Here are a small network's activations along a few directions, averaged over the inputs that share one value of a field.
Related values have similar rows: they may be neighbours, one step apart, or belong to one group.
In the rows, zero is written as 500.
Random noise pushes rows far along 4 fixed directions. That doesn't count. These rows show it; they differ only by the noise:
[470 525 518 497 505 510 505 581 540 472 685 571 465 470 405 421 463 565
 499 419]
[437 621 610 613 541 464 534 460 536 583 429 576 590 350 602 505 300 623
 590 679]
[442 596 592 569 539 480 513 532 559 514 588 588 559 379 500 460 326 614
 587 572]
[429 490 445 564 603 334 292 494 294 688 631 608 361 381 656 611 448 405
 755 545]
[476 455 416 464 554 447 321 620 421 456 884 604 345 487 386 449 532 459
 628 315]
[413 526 623 471 421 518 816 615 592 723 478 517 465 484 460 476 486 550
 270 438]


Field TIZI:
bifin: [464 437 268 376 456 537 209 455 315 498 572 418 379 529 494 449 649 464
 554 446]
kig: [471 431 360 510 535 416 379 227 272 651 290 499 442 376 779 645 691 338
 658 649]
dudep: [578 589 585 495 436 620 653 473 600 337 248 429 607 674 522 476 514 501
 398 604]
zit: [654 501 302 499 523 603 198 283 471 146 453 468 469 621 394 326 663 575
 457 451]
zuvus: [741 494 553 513 489 482 589 522 566 552 450 567 492 623 464 411 497 550
 389 482]
ludov: [680 652 562 713 554 491 406 416 567 263 231 510 643 553 569 487 276 545
 548 724]
pato: [418 394 540 341 555 517 542 688 583 563 883 498 455 469 278 469 460 444
 542 322]
valu: [425 529 573 565 530 522 548 495 533 364 400 441 613 434 614 614 403 521
 534 583]
mikas: [429 464 399 509 539 595 259 270 498 219 483 462 727 385 472 513 525 520
 700 607]
zaz: [549 434 598 465 551 340 599 720 489 755 596 527 399 518 462 614 415 349
 469 389]
lovi: [418 580 589 570 530 346 540 434 402 750 183 443 572 465 822 751 416 468
 608 709]
gezan: [299 533 675 600 509 440 635 541 590 607 584 513 659 192 597 598 272 574
 783 636]
zaru: [591 533 411 587 587 444 161 438 421 307 607 542 562 517 533 492 387 488
 756 641]
TIZI is arranged as a tree with 5 forks.
How many steps from neighbour to neighbour lead from bifin to gezan, at the fewest?
Answer: 3
Which values are neighbours of ludov? Give them in the order they are listed.
Answer: zaz
Which values are neighbours of zit? Give them in the order they are listed.
Answer: pato, zaru
Which values are neighbours of mikas? Give them in the order they are listed.
Answer: kig
Which values are neighbours of valu? Give them in the order they are listed.
Answer: lovi
